These are the activations of a small neural network, seen along a few directions. Each row is one input.
Each table varies a few parts of the input and shows all the possible inputs, shuffled.
Descriptions start from the smaller parts, as in this example, which fits no table here: one of 3 separate values, together with either a single point or one of 9 places around a ring or (one of 5 places around a ring, together with one of 6 places along a line).
Shared parts are said once, and a part with two or three values counts as separate values.

Other details of the inputs vary at random and push rows far along two fixed directions, the same in every table; ignore that.
These rows show it; all are for the same input, with only those details redrawn:
[ -6 -55 -32 -15  10  -8  10  26 -13  20 -56  29 -42]
[ 54 -12 -21 -34  72  28  40  76  39  65  -3  11   8]
[-44  31  25 -27 -66 105  60  10 -74 -62  19 -26   7]
[-13 -32 -17 -19  -6  24  25  24 -27   3 -33  15 -26]
[-42 -39 -16 -12 -39  20  18   1 -55 -25 -47  17 -42]
[ 17 -13 -14 -28  26  37  38  49   0  26 -10   7  -5]

Rows:
r1: [-26  11   1  -1  26   6 -10 -21  -6 -12  34 -13  25]
r2: [ 46  -3   5 -22  58  49  66  60  53   9  18 -20  19]
r3: [-31  -5 -27   8 -14 -34 -46  -8 -44 -20 -26   3 -19]
r4: [ 21  56  20 -13  79  35  23  24  36  26  82 -23  72]
r5: [-18  19  25  23 -30  18  -3 -41   5 -12  14  18  11]
r6: [ -6  56  20   9 -83  55 -10 -13 -35 -44  13  -8  10]
r7: [  2  25  20  32 -44   8   0 -17 -26  -2   3  19  10]
r8: [-14  -1  -9 -20   8 -53 -31  -6   6   3 -15 -14  -6]
r9: [ -4   0   4  27  40 -33   7   3   2 -10  22 -14  23]
r10: [ 34 -29 -27  24  -5 -51 -46  -6  13  37 -40  38 -38]
r11: [-50  30  44 -50 -76  87  73  -9 -49 -63  20 -41  10]
r12: [  0 -24   0  40 -46 -27 -26 -35   3 -33 -25   7 -37]
r13: [-14   8   5 -27 -21  71  48  29 -38 -19   4 -10   0]
r14: [112  47  25 -20  76   4  29  50 110 105  54 -11  65]
r15: [-36  43  17   7 -37  35   2 -12 -35 -85  32 -51  21]
r16: [-14  28  11   4 -46  35 -25 -33  12 -30   6   7  -2]
r17: [ 25 -43 -10  48   3 -57 -22 -19  37  17 -35  28 -22]
r18: [ 92 102  59  13  47  85  70  56  78  27 108 -41 101]
r19: [-43 -23   5   4  -5 -72 -17 -34 -30  -3 -16   2  -8]
r20: [ 27   8 -28 -19  88 -22 -33  25  65  42  16  -1  20]
r21: [  6  23  16  27 -55  21  -9 -16   9 -49  -1 -10  -2]
r22: [ 19  -7   8  -1 -28 -39 -24 -25  25  19 -17   7 -23]
r23: [ 22 -20  -8  -1 -18 -61 -42 -16  43  34 -45  25 -28]
r24: [ -7  23  40  12 -51  -9   9 -35  -3   0   4   3  11]
r25: [  7 -38 -16  25  13 -43 -39 -36  41  35 -30  45 -22]
r26: [  4 -44 -32  21  44 -75 -35  -2  15  -2 -20  -5 -26]
r27: [-34 -35 -10  33   3 -51 -18 -30 -27 -37 -13  -9 -12]
r28: [ 34 -16 -14  28   1 -35 -25  -4  12  44 -25  36 -10]
r29: [ 57   9 -29 -10  88 -31 -22  53  30  62  27  -8  20]
r30: [ -1 -36 -35  18  40 -69 -37   0 -19  31 -24  20 -11]
r31: [-44  36  35 -14 -39  11  12 -31 -49 -42  40 -44  31]
r32: [  6  21  10   3 -21  28 -17 -28  22 -10  21   2  -2]
r33: [-34   1  12 -37  -6  81  43   2  -6 -30  15  -8   0]
r34: [-40  14   2  -7   0  14 -23 -29 -22 -38  33 -23   5]
r35: [-37 -20  -4 -11 -18 -59 -33 -32 -28 -17 -13 -17 -24]
r36: [ -4 -30 -27  23  44 -75 -29   3 -19  36 -22  28  -6]
What is each input in this table made of?
Answer: one of 4 separate values, together with either a single point or (one of 2 separate values, together with one of 4 places along a line)
Changing only the choice among 4 separate values turns r9 into r36. The same change can be made to r21. Which row results?
Answer: r6
Which other rows does r25 become when the choice among 4 separate values takes its other values? List them by row number.
Answer: r14, r17, r28
Start at r8 and move only the place on the line of 4, one step at a time. The first step leads to r35. Which rows follow, in order?
Answer: r31, r19

Rows:
r37: [ 39  30  12  10  13 -23 -19  -8  38  39  23  -2  25]
r38: [ 39   4 -10 -18  50  15   6  32  45  38  15   2  12]
r39: [-13 -39 -22  13   4 -28 -13  -5  -8   9 -40  28 -28]
r40: [ 34  11  -6 -25  58   9  14  36  34  43  23  -4  22]
r41: [-25 -45 -21  36 -16 -89 -67 -57  15 -16 -51  27 -45]
r42: [ 36  22   2  29  33 -22 -19   9  24  20  30  -3  24]
r43: [-26   8   0   1 -36  23   3  -4 -44 -34  -3  -9  -5]
r44: [-43   3   6  -8 -42  11   2 -17 -50 -41  -5 -15 -12]
r45: [  3  40  17 -17 -15  60  24  17  -8 -25  36 -32  23]
r46: [-28  12  13  -9 -47  32   8 -15 -38 -30   0  -1  -5]
r47: [ -8 -47 -17   9   1 -33 -11 -10   7  -1 -39  17 -34]
r48: [ 33   9  -3 -16  23   4   9  33  21  31   4  -1  10]
r49: [ 27   3   3 -10  25   9  18  25  28  34   5   8  11]
r50: [-14 -44 -18   7   0 -27 -15 -12   7   5 -40  23 -35]
r51: [  8  39  31 -11 -23  57  44  13 -10 -19  36 -24  29]
r52: [-22 -40 -14   1   5 -35  -8 -12  -6   8 -34  19 -28]
r53: [ -3  36  27 -15  -7  50  42  10 -13 -24  41 -32  30]
r54: [-72  29  35  19 -83   5 -18 -71 -64 -81  24 -27  12]
r55: [  8 -39 -23  13  20 -32  -6   7   6  17 -34  21 -20]
r56: [ 26   6 -12  -9  36  14   6  28  17  27   9   6  12]
Changing only one part turns r49 into r50. The same change can be made to r48. Which row results?
Answer: r45
What is each input in this table made of?
Answer: one of 4 separate values, together with either a single point or one of 4 places along a line
Start at r44 and move only the place on the line of 4, one step at a time. The first step leads to r40. Which rows follow, in order?
Answer: r52, r53
Which other rows does r43 become when the place on the line of 4 takes its other values? List them by row number.
Answer: r39, r55, r56
